data =
[[ -7   3   9  18   1 -21 -11  -2  -3]
 [  1  20 -10  -9  -6   6 -10  10  -7]
 [-32  15   3 -10 -33  11 -24 -29 -14]
 [  1   1   1   0  -9   7   0 -15   4]
 [ 19 -18  -8  19  14 -14   1  26  20]
 [  4  14  16  10  -8   5  -4  11   5]
 [ 10  -5 -52  24  19  -9 -10   8  33]
 [  2   1   6  15  14 -23  10   0  15]]
data[-8, -9]	-7
data[-7, -7]	-10
data[-7, -4]	6
data[:, -4]	[-21, 6, 11, 7, -14, 5, -9, -23]
data[3, 7]	-15
data[1, 7]	10
data[4, -5]	14
data[:, -1]	[-3, -7, -14, 4, 20, 5, 33, 15]
data[-2, -3]	-10
data[0]	[-7, 3, 9, 18, 1, -21, -11, -2, -3]
data[0, -5]	1
data[-3, 3]	10
data[-5]	[1, 1, 1, 0, -9, 7, 0, -15, 4]
data[:, -5]	[1, -6, -33, -9, 14, -8, 19, 14]
data[4, 3]	19
data[4, -1]	20
data[-1, 2]	6
data[-7]	[1, 20, -10, -9, -6, 6, -10, 10, -7]
data[-6, 7]	-29
data[-2]	[10, -5, -52, 24, 19, -9, -10, 8, 33]
data[-1, 4]	14
data[-3, 8]	5
data[5, -2]	11
data[-2, 3]	24
data[-8, 7]	-2
data[4, -8]	-18
data[-8, -6]	18
data[-8, 8]	-3
data[:, 1]	[3, 20, 15, 1, -18, 14, -5, 1]
data[-1, 1]	1
data[:, 7]	[-2, 10, -29, -15, 26, 11, 8, 0]

m =
[[-12  54 -12 -14  -5  -1]
 [-12   9 -39  37   4  12]
 [-19 -13  17 -19 -42  29]
 [ 28  30 -26 -14   0  17]
 [  7 -20  38 -24  -2 -18]
 [-34 -17  -8  26   6   3]
 [  1  10   2 -49  -6  23]
 [  9 -40 -34  11 -17  35]
 [ 44  17  18 -15 -10   2]
 [ 31   7 -44 -63  44  42]
 [ 48 -39 -54   6   6 -36]
 [-50   2  14  -7  -2   8]
 [-16  46 -14  -5   8 -23]]
m[0][0] = -12
m[6][1] = 10
m[5] = [-34, -17, -8, 26, 6, 3]
m[10][0] = 48
m[10][4] = 6
m[10] = [48, -39, -54, 6, 6, -36]
m[:, 3] = [-14, 37, -19, -14, -24, 26, -49, 11, -15, -63, 6, -7, -5]
m[2][3] = -19
m[:, 4] = [-5, 4, -42, 0, -2, 6, -6, -17, -10, 44, 6, -2, 8]
m[5][3] = 26
m[12][5] = -23
m[11][4] = -2
m[4][3] = -24
m[2][1] = -13
m[11][0] = -50
m[11] = [-50, 2, 14, -7, -2, 8]
m[:, 5] = [-1, 12, 29, 17, -18, 3, 23, 35, 2, 42, -36, 8, -23]
m[3][0] = 28
m[1][2] = -39
m[7][2] = -34
m[:, 0] = [-12, -12, -19, 28, 7, -34, 1, 9, 44, 31, 48, -50, -16]
m[8][0] = 44
m[6][3] = -49
m[6][0] = 1
m[7] = [9, -40, -34, 11, -17, 35]
m[:, 1] = [54, 9, -13, 30, -20, -17, 10, -40, 17, 7, -39, 2, 46]
m[12][0] = -16
m[8][1] = 17
m[11][3] = -7
m[6][4] = -6
m[4][4] = -2
m[1][1] = 9

arr = ((0.004, -0.199, -0.206, 0.019, 0.146, 0.107, -0.148, 0.083, 0.023, 0.139, 0.047, -0.046, 0.195, 0.018, 0.004, 0.013), (0.063, 0.161, -0.013, 0.060, 0.084, -0.023, 0.053, -0.058, 0.083, -0.073, 0.024, 0.033, 0.006, -0.009, -0.095, 0.033))
arr[0,0] => 0.004
arr[:, 3] => [0.019, 0.060]
arr[0,11] => -0.046
arr[1] => [0.063, 0.161, -0.013, 0.060, 0.084, -0.023, 0.053, -0.058, 0.083, -0.073, 0.024, 0.033, 0.006, -0.009, -0.095, 0.033]
arr[1,0] => 0.063
arr[0,8] => 0.023
arr[0] => [0.004, -0.199, -0.206, 0.019, 0.146, 0.107, -0.148, 0.083, 0.023, 0.139, 0.047, -0.046, 0.195, 0.018, 0.004, 0.013]
arr[1,5] => -0.023
arr[0,4] => 0.146
arr[1,7] => -0.058
arr[0,1] => -0.199
arr[1,9] => -0.073
arr[0,3] => 0.019
arr[:, 5] => [0.107, -0.023]
arr[1,11] => 0.033
arr[0,10] => 0.047
arr[1,6] => 0.053
arr[:, 11] => [-0.046, 0.033]

M = [5786, 4191, 6631, 4745, 5842, 4768, 6645, 6015, 3096, 2114, 2126, 9417]
M[0]: 5786
M[1]: 4191
M[8]: 3096
M[4]: 5842
M[9]: 2114
M[7]: 6015
M[5]: 4768

a =
[[-13 -14  -4 -20  13 -44  27  -8  -5]
 [ 11  20   2  21 -25  37 -46  -3   6]
 [ -8   5 -19  16   2   6 -33  -6  -2]
 [ -1  -5 -10   9  12  25 -24   2   5]
 [  3  -3  17 -13  -7 -14  26   1  -2]
 [ 10  12  -9  36  -7  64 -70   1   7]
 [  1   0 -17 -10   4 -33   4  -8   1]
 [-17 -19  -5 -25  16 -66  44  -7 -15]
 [  5  15   0  25 -10  54 -38   6   8]]
Rows and columns are counted from 0.
row 0 col 0	-13
row 5 col 2	-9
row 1 col 4	-25
row 2 col 8	-2
row 7 col 1	-19
row 0 col 2	-4
row 7 col 2	-5
row 0 col 4	13
row 8 col 8	8
row 4 col 1	-3
row 0 col 6	27
row 5 col 1	12
row 7 col 3	-25
row 5 col 8	7
row 7 col 8	-15
row 2 col 0	-8
row 1 col 8	6
row 5 col 6	-70
row 6 col 8	1
row 8 col 7	6
row 6 col 5	-33
row 3 col 3	9
row 5 col 4	-7
row 8 col 6	-38
row 8 col 5	54
row 8 col 3	25
row 2 col 2	-19
row 3 col 7	2
row 4 col 4	-7
row 4 col 7	1
row 7 col 0	-17
